A small network was trained on invented records. Each row is its activation on one of them, seen along a few directions.
After each row come some of the record's fields: ROZIL, MOBOL, BULAL, SUPEP, LISOR, TUGO, SOR.
A field that a record lacks is written missing.
Other fields move the rows too, some of them a lot.
(in the rows, 500 means zero)
Strong random noise was added to every row along 12 fixed directions; ignore it. To show where, here is one row again and again, with new noise each time:
[539 466 537 651 478 491 676 465 473 508 545 523 853 372 642 455 498 827
 447 435 495 547 443 589 407 635 438 647 687 650]
[551 477 513 467 611 396 470 631 408 522 564 481 609 507 755 497 535 816
 442 589 455 526 504 497 411 585 603 484 638 800]
[618 520 508 622 225 652 298 348 483 488 508 454 632 410 556 660 466 302
 697 472 683 353 470 539 403 268 478 159 729 447]
[509 469 556 505 472 575 490 521 577 410 537 559 573 688 529 337 534 616
 428 553 427 500 589 601 509 461 555 507 504 530]
[492 399 516 603 311 569 524 413 427 389 470 597 653 474 565 395 481 530
 511 362 473 554 614 494 521 487 489 506 639 372]
[644 469 699 577 230 427 565 539 299 614 476 481 476 323 459 738 384 334
 469 521 477 560 398 641 534 358 432 675 670 392]
[490 583 360 445 606 566 483 651 644 678 536 415 582 497 255 516 377 568
 351 549 417 518 508 625 494 702 436 712 342 539]
[602 662 427 589 393 655 532 582 164 609 715 507 674 133 503 620 622 645
 513 288 494 473 528 410 454 571 523 762 557 577]
[313 182 540 513 400 513 757 360 501 642 317 738 461 704 367 264 279 534
 466 484 467 605 752 489 550 557 764 511 369 445]
[547 554 489 381 646 302 347 662 130 659 683 187 254 264 349 686 602 328
 567 463 454 432 498 562 576 518 435 567 255 730]
[513 505 466 498 475 397 565 497 618 630 485 431 498 467 442 612 408 451
 632 568 566 459 370 595 551 588 371 488 508 460]
[541 373 548 499 500 477 451 387 566 371 447 465 609 591 475 411 521 508
 461 506 528 430 564 731 525 447 377 381 481 556]
[520 595 320 752 607 825 374 612 561 409 617 464 456 530 172 474 483 277
 393 501 529 445 528 413 550 545 596 502 322 715]
[594 519 353 422 575 654 269 533 409 538 543 494 452 489 420 588 551 460
 486 531 615 319 638 496 466 444 634 289 383 745]

[558 627 478 477 307 412 399 589 776 476 430 524 410 585 508 615 397 396
 566 667 505 522 284 572 579 459 258 554 653 101] : ROZIL is rol, MOBOL is sak, BULAL is punir, SUPEP is lemi, LISOR is missing, TUGO is pulog, SOR is missing
[621 531 355 274 599 607 518 503 742 838 358 627 750 494 671 732 353 875
 509 669 704 344 474 530 258 599 633 327 622 621] : ROZIL is rol, MOBOL is naz, BULAL is boza, SUPEP is missing, LISOR is les, TUGO is pulog, SOR is missing
[553 507 553 111 485 348 457 493 450 695 502 466 472 535 625 557 543 625
 600 539 489 405 527 636 488 421 438 437 470 362] : ROZIL is fepon, MOBOL is kas, BULAL is punir, SUPEP is vam, LISOR is missing, TUGO is fira, SOR is pulo
[376 452 502 344 516 356 493 451 516 647 498 395 540 501 621 426 448 608
 591 453 462 563 541 478 360 569 519 456 486 473] : ROZIL is fepon, MOBOL is sak, BULAL is boza, SUPEP is missing, LISOR is dazep, TUGO is fira, SOR is vufu
[435 294 603 731 363 313 559 391 452 343 381 417 726 390 603 371 351 473
 317 354 336 740 475 550 421 535 323 628 736 380] : ROZIL is fepon, MOBOL is sak, BULAL is punir, SUPEP is missing, LISOR is dazep, TUGO is fira, SOR is guko
[501 262 498 276 432 321 699 312 449 618 270 699 513 375 663 590 419 616
 568 476 636 419 575 518 543 602 446 412 575 379] : ROZIL is fepon, MOBOL is vulim, BULAL is riv, SUPEP is lemi, LISOR is missing, TUGO is pulog, SOR is missing
[467 749 371 636 468 721 347 631 451 560 747 324 471 328 432 535 549 245
 751 353 481 497 441 273 511 504 456 511 504 375] : ROZIL is fepon, MOBOL is naz, BULAL is boza, SUPEP is vam, LISOR is missing, TUGO is pulog, SOR is missing
[549 547 546 438 584 408 494 598 428 491 474 490 391 488 498 593 562 559
 448 567 490 536 406 511 608 550 478 594 524 541] : ROZIL is fepon, MOBOL is vur, BULAL is punir, SUPEP is vam, LISOR is missing, TUGO is lifo, SOR is missing
[539 281 528 426 471 478 419 502 346 554 342 565 433 503 423 530 333 408
 201 587 443 562 682 493 384 445 633 528 449 649] : ROZIL is fepon, MOBOL is pulip, BULAL is punir, SUPEP is missing, LISOR is furad, TUGO is fira, SOR is vufu
[457 341 796 747 411 624 559 356 452 335 602 482 745 616 523 183 524 503
 368 458 452 510 569 657 327 281 575 458 535 678] : ROZIL is rol, MOBOL is vulim, BULAL is punir, SUPEP is vam, LISOR is missing, TUGO is fira, SOR is vufu
[472 526 409 431 664 451 487 610 628 469 512 482 334 660 574 416 551 508
 621 615 505 452 488 429 598 581 525 414 439 560] : ROZIL is rol, MOBOL is naz, BULAL is boza, SUPEP is lemi, LISOR is missing, TUGO is pulog, SOR is missing
[479 414 521 662 609 560 522 357 440 333 510 476 742 540 482 282 606 676
 364 414 526 467 628 577 375 506 606 421 455 803] : ROZIL is fepon, MOBOL is vur, BULAL is punir, SUPEP is missing, LISOR is les, TUGO is lifo, SOR is missing
[314 422 500 391 491 432 332 358 555 437 557 296 608 608 514 226 524 508
 541 394 429 467 678 606 382 458 431 294 362 426] : ROZIL is rol, MOBOL is vulim, BULAL is riv, SUPEP is lemi, LISOR is missing, TUGO is fira, SOR is vufu
[598 359 660 576 466 355 682 339 342 495 417 543 527 372 643 667 505 517
 526 516 693 425 390 522 432 347 545 340 655 722] : ROZIL is rol, MOBOL is kas, BULAL is riv, SUPEP is missing, LISOR is missing, TUGO is fira, SOR is pulo
[511 459 811 494 422 243 540 430 349 529 709 245 506 452 623 386 700 490
 700 502 442 417 396 686 415 290 363 466 513 580] : ROZIL is rol, MOBOL is naz, BULAL is punir, SUPEP is vam, LISOR is missing, TUGO is fira, SOR is pulo
[487 377 672 163 507 150 530 491 298 718 491 462 390 562 758 473 551 782
 621 615 441 468 601 613 402 425 599 381 499 586] : ROZIL is rol, MOBOL is naz, BULAL is riv, SUPEP is lemi, LISOR is missing, TUGO is pulog, SOR is missing
[588 721 490 376 529 493 428 547 295 765 701 301 606 226 486 693 642 617
 575 443 480 372 466 498 353 499 522 589 407 649] : ROZIL is fepon, MOBOL is naz, BULAL is punir, SUPEP is missing, LISOR is les, TUGO is pulog, SOR is missing
[761 582 727 597 448 675 258 570 578 435 436 435 643 628 408 636 434 489
 135 718 465 496 428 931 391 200 447 525 616 687] : ROZIL is rol, MOBOL is sak, BULAL is boza, SUPEP is lemi, LISOR is missing, TUGO is pulog, SOR is missing
[474 556 638 473 367 353 410 642 470 504 477 541 439 636 674 465 412 591
 393 648 301 635 513 420 440 407 671 560 654 467] : ROZIL is fepon, MOBOL is sak, BULAL is riv, SUPEP is lemi, LISOR is missing, TUGO is lifo, SOR is missing
[439 635 555 421 366 557 370 459 417 586 685 391 542 501 513 408 584 521
 711 384 425 485 616 519 425 371 491 427 466 308] : ROZIL is rol, MOBOL is naz, BULAL is riv, SUPEP is vam, LISOR is missing, TUGO is pulog, SOR is missing
[569 398 276 557 507 739 682 426 433 377 402 895 641 344 475 442 613 663
 333 320 659 416 662 300 551 667 540 619 459 540] : ROZIL is rol, MOBOL is vur, BULAL is punir, SUPEP is vam, LISOR is missing, TUGO is fira, SOR is guko
[638 415 460 365 526 420 420 585 427 453 281 714 232 570 310 671 416 428
 172 606 503 534 621 584 635 483 557 639 376 493] : ROZIL is rol, MOBOL is sak, BULAL is punir, SUPEP is missing, LISOR is furad, TUGO is fira, SOR is vufu
[557 562 611 463 601 511 622 611 678 420 572 476 460 619 499 459 566 462
 546 568 437 501 362 623 672 570 346 674 419 369] : ROZIL is fepon, MOBOL is vulim, BULAL is boza, SUPEP is missing, LISOR is les, TUGO is pulog, SOR is missing
[555 570 472 176 372 474 306 586 405 538 584 418 440 453 671 539 603 453
 644 445 429 434 615 491 497 436 444 473 534 259] : ROZIL is rol, MOBOL is vulim, BULAL is boza, SUPEP is missing, LISOR is dazep, TUGO is fira, SOR is vufu
[463 438 470 446 409 350 366 608 439 624 393 334 598 332 675 655 308 464
 468 478 451 680 441 416 350 567 408 459 763 395] : ROZIL is rol, MOBOL is vur, BULAL is boza, SUPEP is vam, LISOR is missing, TUGO is fira, SOR is pulo
[482 619 696 684 393 419 498 533 546 546 678 171 437 420 303 588 506 175
 575 538 400 509 235 663 495 318 269 660 452 465] : ROZIL is rol, MOBOL is sak, BULAL is boza, SUPEP is vam, LISOR is missing, TUGO is fira, SOR is guko
[344 388 599 770 559 414 528 584 490 525 522 232 307 540 211 444 264  82
 468 584 396 646 380 503 499 481 555 488 386 634] : ROZIL is rol, MOBOL is vulim, BULAL is riv, SUPEP is lemi, LISOR is missing, TUGO is pulog, SOR is missing
[629 374 793 568 358 378 551 402 259 246 491 553 605 397 636 418 641 484
 434 370 445 528 488 712 641 323 330 616 641 403] : ROZIL is rol, MOBOL is vulim, BULAL is punir, SUPEP is vam, LISOR is missing, TUGO is lifo, SOR is missing
[583 402 485 509 298 649 484 491 364 635 301 781 573 485 546 607 315 505
 365 498 525 582 645 394 467 461 723 436 682 419] : ROZIL is rol, MOBOL is vur, BULAL is riv, SUPEP is vam, LISOR is missing, TUGO is pulog, SOR is missing
[350 268 483 660 534 345 665 429 640 489 331 590 397 657 376 375 269 400
 488 549 514 649 531 410 599 628 535 459 459 482] : ROZIL is rol, MOBOL is naz, BULAL is riv, SUPEP is lemi, LISOR is missing, TUGO is fira, SOR is pulo
[594 158 557 288 603 363 461 560 551 321 148 655 499 646 659 478 345 565
 232 613 450 611 639 682 613 555 440 436 641 528] : ROZIL is rol, MOBOL is vulim, BULAL is boza, SUPEP is vam, LISOR is missing, TUGO is pulog, SOR is missing
[436 372 441 300 395 647 618 589 412 893 324 822 427 591 468 456 248 620
 424 546 448 583 791 359 450 547 908 612 474 410] : ROZIL is fepon, MOBOL is naz, BULAL is boza, SUPEP is missing, LISOR is missing, TUGO is pulog, SOR is missing
[666 646 532 498 391 835 433 480 807 607 420 581 486 685 287 729 450 353
 435 708 661 345 409 640 462 276 637 338 459 450] : ROZIL is rol, MOBOL is vur, BULAL is boza, SUPEP is missing, LISOR is les, TUGO is pulog, SOR is missing
[555 548 592 622 576 508 689 532 635 375 597 421 586 483 511 498 608 514
 341 594 463 487 274 583 448 534 344 700 553 600] : ROZIL is fepon, MOBOL is vur, BULAL is punir, SUPEP is missing, LISOR is dazep, TUGO is fira, SOR is guko
[563 469 635 401 435 209 799 500 517 504 341 561 187 470 555 812 459 393
 524 641 578 525 262 514 710 462 405 623 625 343] : ROZIL is fepon, MOBOL is kas, BULAL is riv, SUPEP is lemi, LISOR is missing, TUGO is fira, SOR is pulo
[435 457 282 362 662 597 341 388 738 603 419 366 517 568 383 562 414 450
 565 539 670 347 541 519 411 612 442 182 366 622] : ROZIL is fepon, MOBOL is pulip, BULAL is boza, SUPEP is lemi, LISOR is missing, TUGO is fira, SOR is vufu
[367 404 461 466 562 374 491 380 509 566 454 268 555 460 390 451 408 444
 472 411 474 534 528 562 433 512 444 390 393 516] : ROZIL is rol, MOBOL is kas, BULAL is riv, SUPEP is lemi, LISOR is missing, TUGO is fira, SOR is pulo
[616 571 472 486 527 589 388 574 600 569 481 446 603 449 359 599 456 465
 399 569 541 468 410 675 478 518 307 561 490 485] : ROZIL is rol, MOBOL is vur, BULAL is punir, SUPEP is vam, LISOR is missing, TUGO is pulog, SOR is missing

Here are new rows. What are their fields?
[581 499 439 705 388 639 328 547 441 503 302 595 426 452 314 680 244 275
 222 567 561 558 542 388 441 414 705 457 563 602] : ROZIL is fepon, MOBOL is sak, BULAL is riv, SUPEP is lemi, LISOR is missing, TUGO is lifo, SOR is missing
[480 386 735 704 454 479 534 262 261 336 527 349 493 496 320 330 630 313
 528 320 477 497 570 781 628 303 362 513 304 550] : ROZIL is rol, MOBOL is sak, BULAL is boza, SUPEP is lemi, LISOR is missing, TUGO is pulog, SOR is missing
[403 531 290 527 353 548 610 369 441 534 529 631 642 217 519 521 526 536
 742 183 613 477 541 324 550 694 374 539 540 221] : ROZIL is rol, MOBOL is vulim, BULAL is riv, SUPEP is vam, LISOR is missing, TUGO is fira, SOR is vufu
[619 630 479 669 675 381 503 635 493 406 647 369 505 294 551 628 639 512
 499 575 576 418 188 526 487 572 266 604 546 739] : ROZIL is rol, MOBOL is sak, BULAL is punir, SUPEP is vam, LISOR is missing, TUGO is pulog, SOR is missing
[542 593 388 493 555 722 441 472 274 641 663 546 470 332 437 593 632 539
 565 433 660 312 632 393 437 448 747 366 320 768] : ROZIL is rol, MOBOL is vulim, BULAL is riv, SUPEP is lemi, LISOR is missing, TUGO is pulog, SOR is missing
[441 196 702 562 433 437 670 355 224 597 356 575 619 411 489 419 357 565
 384 364 455 640 705 617 429 427 593 545 532 585] : ROZIL is rol, MOBOL is naz, BULAL is riv, SUPEP is vam, LISOR is missing, TUGO is pulog, SOR is missing
[369 449 630 729 273 514 589 367 416 591 548 320 524 378 623 554 400 244
 751 443 520 601 354 307 345 384 588 326 749 387] : ROZIL is fepon, MOBOL is vur, BULAL is boza, SUPEP is missing, LISOR is dazep, TUGO is pulog, SOR is missing
[602 660 514 405 506 451 356 758 741 423 498 546 219 754 629 622 481 417
 493 810 433 508 371 449 598 395 525 415 617 379] : ROZIL is rol, MOBOL is naz, BULAL is riv, SUPEP is lemi, LISOR is missing, TUGO is pulog, SOR is missing
[344 284 521 477 617 397 587 344 473 647 364 458 351 655 136 391 335 348
 371 567 510 473 666 606 510 456 645 436 130 699] : ROZIL is fepon, MOBOL is kas, BULAL is riv, SUPEP is lemi, LISOR is missing, TUGO is fira, SOR is pulo
[436 491 308 392 590 403 375 700 534 695 349 475 591 486 733 638 284 742
 455 554 424 745 490 308 434 777 613 412 738 526] : ROZIL is rol, MOBOL is vur, BULAL is boza, SUPEP is vam, LISOR is missing, TUGO is pulog, SOR is missing
[366 354 768 583 552 313 399 460 339 418 554 203 700 566 572 212 545 561
 425 389 289 679 593 738 420 411 426 490 521 612] : ROZIL is rol, MOBOL is vur, BULAL is boza, SUPEP is vam, LISOR is missing, TUGO is lifo, SOR is missing
[549 719 500 631 481 688 489 490 669 426 719 457 536 542 339 487 657 445
 553 573 559 328 341 514 455 369 431 517 410 564] : ROZIL is rol, MOBOL is kas, BULAL is punir, SUPEP is vam, LISOR is missing, TUGO is fira, SOR is pulo
[435 667 387 294 581 599 390 657 540 661 636 478 543 619 532 448 526 784
 441 530 383 512 595 412 370 538 703 499 430 535] : ROZIL is rol, MOBOL is kas, BULAL is riv, SUPEP is vam, LISOR is missing, TUGO is fira, SOR is pulo
[503 353 363 494 546 423 531 601 690 554 253 693 357 546 290 556 237 355
 275 601 499 554 493 477 596 667 427 626 431 426] : ROZIL is rol, MOBOL is sak, BULAL is punir, SUPEP is vam, LISOR is missing, TUGO is fira, SOR is guko
[645 484 260 556 725 708 426 531 411 526 433 642 500 384 298 617 472 491
 317 505 660 349 598 440 530 592 587 436 333 825] : ROZIL is rol, MOBOL is naz, BULAL is riv, SUPEP is lemi, LISOR is missing, TUGO is pulog, SOR is missing
[621 536 481 351 560 748 457 490 397 634 538 558 558 411 343 561 556 568
 348 488 535 339 615 595 431 438 551 563 378 594] : ROZIL is fepon, MOBOL is naz, BULAL is punir, SUPEP is vam, LISOR is missing, TUGO is pulog, SOR is missing
[491 575 622 369 398 586 585 598 415 884 621 526 455 502 536 589 420 563
 675 574 483 532 481 510 472 454 689 575 489 433] : ROZIL is rol, MOBOL is vulim, BULAL is boza, SUPEP is vam, LISOR is missing, TUGO is pulog, SOR is missing
[573 516 531 412 447 348 519 404 463 365 429 548 426 465 479 589 559 448
 523 502 528 478 463 614 598 451 326 557 489 364] : ROZIL is fepon, MOBOL is sak, BULAL is punir, SUPEP is missing, LISOR is furad, TUGO is pulog, SOR is missing
[526 545 290 511 613 795 462 641 365 351 491 666 330 450 340 520 548 385
 316 359 516 532 655 192 635 552 699 616 362 559] : ROZIL is fepon, MOBOL is kas, BULAL is boza, SUPEP is vam, LISOR is missing, TUGO is fira, SOR is pulo
